Each row below holds a small network's activations on one input, seen along a few directions.
In each table, some parts of the input vary, and every possible input appears once, in random order.
A made-up example of a description, with smaller parts first: line(6) and (point or line(11) or (values(3) and ring(8))).
Shared parts are said once, and a part with two or three values counts as separate values.

Other details of the inputs vary at random and push rows far along three fixed directions, the same in every table; ignore that.

Rows:
row 1: [-15 -34 -48  17  12  11 -56 -43 -21  83  19 -11]
row 2: [  3 -46  49   3  18   5  60 -18 -14  -8 -22 -58]
row 3: [ 77 -10 -15  55 -17  -5  21 -32 -36  10  14  51]
row 4: [-27  49  -9  -3  10   1  31  45  56 -12   9  28]
row 5: [-50 -39  -5 -33   4  -5 -28   5  39  29 -10 -51]
row 6: [-32 -10  51 -62  -4  -3  12 -28 -33  -9 -20 -69]
row 7: [-18  52 -17   6  10  19  12  59  47 -37  21  17]
row 8: [ 45  28 -14  74 -35  -7   2 -27 -34 -28 -21  68]
row 9: [-29 -17  20 -69  10  17 -10  13  12   7  15 -46]
row 10: [-43  58   0 -64  24   0  -4  25   3 -26   1   0]
row 11: [-16  41  13  -8   9 -26  31  22  18 -45 -38  10]
row 12: [ 29 -33   7  24 -24 -19 -17 -73 -61  13 -22 -20]
row 13: [ 46 -38  58   2   3  -7  27  -7 -14 -37   3 -20]
row 14: [-23  33   2   4  17  13  -7  53  49 -43  25  33]
row 15: [-24 -50 -61  16 -22 -13 -67 -19   3  85  -4 -24]
row 16: [-36  -7   9 -49  26  13 -17  12  34  -7  20 -47]
row 17: [ 42  24   7  37  -4 -18  37  -7 -25 -59 -33  42]
row 18: [ 55 -36  -1  62 -32 -20 -13  -6 -10  12 -13  51]
row 19: [-17  50 -56   4  15 -10 -53  -6  -6   3  11  44]
row 20: [25 37 -4 -7 -4 15 26 19 -4 -2 27 46]
row 21: [-37 -57 -69  16  -2  -4 -57 -43 -11  81  14 -17]
row 22: [ 30 -43  51  -1  -1   1  50  -2   3 -47 -20 -39]
row 23: [-37   2   1 -43  22  11  -7  20  26  -1  23 -59]
row 24: [ 35   2 -14  -1 -21  13  -9   9 -21  18  18  19]
row 25: [-32  33 -24  18  13  10  -3  28  40  29   2  25]
row 26: [ 38 -22  57 -21  -6   5  24  12 -19 -27   6   2]
row 27: [ 36 -39  54 -15   1  12  53 -23 -46  14 -12 -36]
row 28: [-27  70 -42  35 -21 -10 -36  11  23   2 -11  62]
Each input here is: line(4) and (values(2) or line(5)).
Question: Which other rows does row 9 become when the line(5) part takes its other values? List them by row number.
Answer: row 20, row 24, row 26, row 27
Question: List by row number the other rows that have the line(4) part in common with row 15.
Answer: row 4, row 5, row 11, row 18, row 25, row 28
Question: Which other rows does row 19 become when the line(4) part takes its other values? List them by row number.
Answer: row 10, row 11, row 17

Rows:
row 29: [ 19  57   8   0   6  15  35  18  -1 -16  -8  41]
row 30: [-24  26   7 -27  19   4  -1   4  -7 -12  16 -17]
row 31: [-66  10 -37  -3  15   1 -41   2  30   7   0  -4]
row 32: [ 63 -26  22  18 -19 -16  -8 -36 -46 -23 -11   2]
row 33: [ -9   8  46 -48  18   3  17  -4   7 -51  -1 -36]
row 34: [ 86 -60  75  47 -38   1  58  -7 -17  -4  -9   7]
row 35: [ 23  69  -8  12   2  10  14  32   0 -14  -1  52]
row 36: [-17  -2  33 -50   8  -4  -1  17   8 -31 -19 -47]
row 37: [  0 -19   0 -40  28   9  10  43  26   8  21  -3]
row 38: [-44 -28   8 -32   4 -12   5 -28  -2  29 -15 -54]
row 39: [-67   1 -10 -18  27  -4 -12   5  19   8  -7 -48]
row 40: [-27  -7 -34  -8 -11 -13 -55 -19  17  30  -5   0]
row 41: [  8 -42   4  -4 -10  -8  -8 -52 -48  19  -2 -17]
row 42: [ 12  50   6  16  -7  -9  31  25  11 -28  -3  34]
row 43: [-15  12  44  -5  22   0  69   6  11 -49 -24 -27]
row 44: [ 14 -26 -22  29 -32 -20 -12 -38 -26  34 -14  22]
row 45: [ 34  32  24  24  -2  37   4  40  21 -14  49  60]
row 46: [ 59 -59 -20  51   4 -11   8  -5  -6  22   4  31]
row 47: [ 63 -73  70  15 -24  17  38  -6 -30  11  -8 -17]
row 48: [  9  46  30 -18  21  12  41   0  -3 -30   7   5]
row 49: [-16  42 -30  -3  -7   4 -24  29   2   1   7  40]
row 50: [ 20  -7  34  -8  -4 -10  25 -13 -34 -30  -2 -16]
row 51: [-32   4 -34 -14  11   8 -40 -30 -19  38  21   2]
row 52: [ 15  27 -37   4   1  39 -10  25  20   6  59  21]
row 53: [-35 -35  16 -29  -6 -18  -1 -23   2   6 -19 -50]
row 54: [-60   6  -5 -52  19  11  -7   2   3  21  -3 -34]
row 55: [ 41   9   5   6   9  -5  39  48  38 -18  21  45]
row 56: [-20  31 -14   1 -11 -14  -7  19  17  -5   1  18]
row 57: [ 56 -42 -28  63 -22  16  14 -14  -8  20  10   8]
row 58: [ 17 -12 -27  15  -2  -6 -41 -45 -45  49   7  -1]
row 59: [-19 -14  -5  17   0 -15  -2  -6  -4  -5 -17 -16]
row 60: [-25 -17  27  10  14  26   2  33  46   6  18 -14]
row 61: [ -8 -32  24  -2   6 -18  -2 -12   5 -26 -31 -51]
row 62: [-22  17  22 -34  13  -2  -4  10   0 -38  10 -25]
row 63: [ 54 -47  44  13 -30 -34  22 -31 -27 -23 -40 -30]
row 64: [ 41 -44 -40  20 -27  25 -17 -11 -22  53  20   0]
row 65: [-11 -27  27 -17 -12 -25   8  -9  -4 -14 -22 -45]
row 66: [-40 -41   7 -18  13 -11 -20 -27  12   1 -26 -59]
row 67: [-75  14 -43 -42   9  10 -50   7  12  40  10  -5]
row 68: [-47  -8  24 -20  18  -5  32   1  17 -26 -19 -42]
row 69: [-30  12 -54  -4  -2   4 -56  -1 -15  50   7  16]
row 70: [-33 -25  -6 -32  -3  -7 -36  -5 -15  16 -12 -38]
row 71: [ 72 -38 -27  30   1  -1 -14  -9 -24  28  35  53]
row 72: [ 27  -1 -36  42 -23 -19 -28 -31 -24  52 -10  27]
row 73: [  4 -23 -47  17 -25  -2 -56 -31 -34  44  -7  32]
row 74: [ -7  58 -20  32  16   2   4  22  22 -12  -4  32]
row 75: [ 38  36 -19  27 -19  24  33  43  39 -13  33  39]
row 76: [  0  14  55 -35  12   3  45   2  -5 -65  -1 -22]
row 77: [ 14  57   8  12  -1  -1  40  12  18 -15  -7  37]
row 78: [  7  62 -13  39  14   8  26  14  21 -20  -7  52]
row 79: [ -6  28 -11 -17  -1   8 -23  14  12 -13  -5  25]
row 80: [-43  28 -42  18   7  -4 -44  20  27  -6   3  19]
Question: Changing only one part turns row 49 into row 56. The same change can be made to row 47. Which row results?
Answer: row 34
Question: Changing only one part turns row 39 into row 30. The same change can be made to row 43. Which row results?
Answer: row 51
Question: What is each input in this table made of?
Answer: line(4) and (values(3) or (values(2) and line(5)))
Question: Which other rows does row 33 become when the line(4) part takes its other values? List them by row number.
Answer: row 40, row 66, row 79
Question: Which other rows does row 68 become when the values(2) part takes its other values? List them by row number.
Answer: row 59
Question: Which other rows does row 68 become when the line(4) part takes its other values? List them by row number.
Answer: row 41, row 44, row 67
Question: Which other rows does row 52 become when the values(3) part takes its other values? List them by row number.
Answer: row 45, row 71

Rows:
row 81: [-31   2   0 -39  11   4 -29   3   4   1   4 -19]
row 82: [ 42 -42 -22  28 -22   0 -21 -33 -27  45  12  15]
row 83: [-38  33 -56   0   2  15 -43   0   0  40  19  14]
row 84: [-14 -35   8   2 -16 -11 -26 -20 -10  10 -17 -21]
row 85: [ 36 -31  54  -6  -1  -5  63 -31 -40 -16 -31 -35]
row 86: [-22 -42 -14 -13  -7 -21 -35 -18  -8  19 -18 -29]
row 87: [ 30  49  32  -4  -7   3  38  29   3 -67   8  25]
row 88: [ 47  25  -9  41  -8   2  18  -5 -31   1  -5  62]
row 89: [ 73 -12  -3  41 -30 -13  -7 -30 -45  -3  -5  57]
row 90: [-11 -36 -18  21 -21 -14 -65 -35 -15  43 -10  -7]
row 91: [-22  -3 -31  -3   8  -4 -29 -20 -16  47   7   6]
row 92: [ 16  11  57 -22   8   5  74   0 -10 -42 -20 -34]
row 93: [ 12  24  66 -35   5   7  56  28   1 -77  -9 -32]
row 94: [ 23  54  30  -1   9   5  62  20   6 -46   0  32]
row 95: [-11 -47  -4 -16   8   0 -21 -14  -9  44  14 -26]
row 96: [ 23  55  18  36  -5  14  29  49  42 -38  12  56]
row 97: [-53 -25  17 -59  27  -9  13  27  45   1  -4 -79]
row 98: [-62  75 -33 -10  17  13  -6  45  55 -11   9  32]
row 99: [-46  -7  42 -68  28   1   5  16   8 -24  -5 -60]
row 100: [-63 -24  30 -33  15  -6   4 -17  13  21 -20 -82]
row 101: [ 49 -48  54   0 -11   5  55 -12 -30 -19 -11 -46]
row 102: [-38 -42  23 -55  18  13   0  -3  12  19   5 -82]
row 103: [-34  56 -33  -9   8  12 -11  17  16   7  24  18]
row 104: [ 32 -30 -28  30 -10   6 -29 -12 -26  45  12  33]
row 105: [ 54 -15  -5  31 -13  10   4  -5 -18  12   7  38]
row 106: [-46 -38  15 -56  13 -26 -12  -3  14   0 -23 -80]
row 107: [-27  83 -27  -5  18  -3  16  52  51 -26   2  39]
row 108: [ 17 -27 -23  34 -19   1 -14  -4   2  25  -1  24]
row 109: [-44  22 -61   7   4  -4 -39   4  18  38   0  21]
row 110: [ 35  37  30   4  -1  15  55  39  16 -50  21  23]
row 111: [ 45 -44   6  45   4  -4  16 -25 -15 -14   0  -5]
row 112: [ 52 -23  12  56   1 -13  39 -43 -37 -26 -21   4]
row 113: [ 12 -16 -21  26 -25 -12 -31 -14 -12   7 -13  27]
row 114: [ 21 -27 -28  31 -14  -6 -13  -1   1  25  -2  23]
row 115: [ 24  58  28   0   4   7  62  18   8 -47   1  27]
row 116: [ 34 -28 -30  27 -14   3 -27 -21 -18  44  18  33]
row 117: [-36  13 -55  14  18  -1 -71  -6  17   3  21  15]
row 118: [-11  -7 -28 -12  -8  -4 -53 -21  -9  27  12   2]
row 119: [-44  41 -33   7   6  20 -32  46  56  10  27  35]
row 120: [-44 -40  31 -23   5  -8  17 -24  -3  15 -28 -74]
row 121: [ 64 -28  33  19 -18 -18  21 -25 -49 -19 -14  21]
row 122: [-41  76 -23 -33  15  20 -33  47  43 -25  27  30]
Question: What is each input in this table made of?
Answer: values(3) and (point or line(5) or (values(2) and line(4)))
Question: Changing only the values(3) part turns row 101 into row 83. The same change can be made to row 82. Which row results?
Answer: row 115
Question: Changing only the values(3) part turns row 91 into row 95. The same change can be made to row 94. Which row results?
Answer: row 116
Question: Which other rows does row 99 become when the values(3) part takes its other values? List them by row number.
Answer: row 88, row 104
Question: A walk changes only the line(4) part. It starts at row 87 and steps to row 118. List the rest of the walk in order.
Answer: row 89, row 121
Question: A walk changes only the line(4) part. It starts at row 99 and steps to row 81. List the rest of the walk in order.
Answer: row 122, row 93
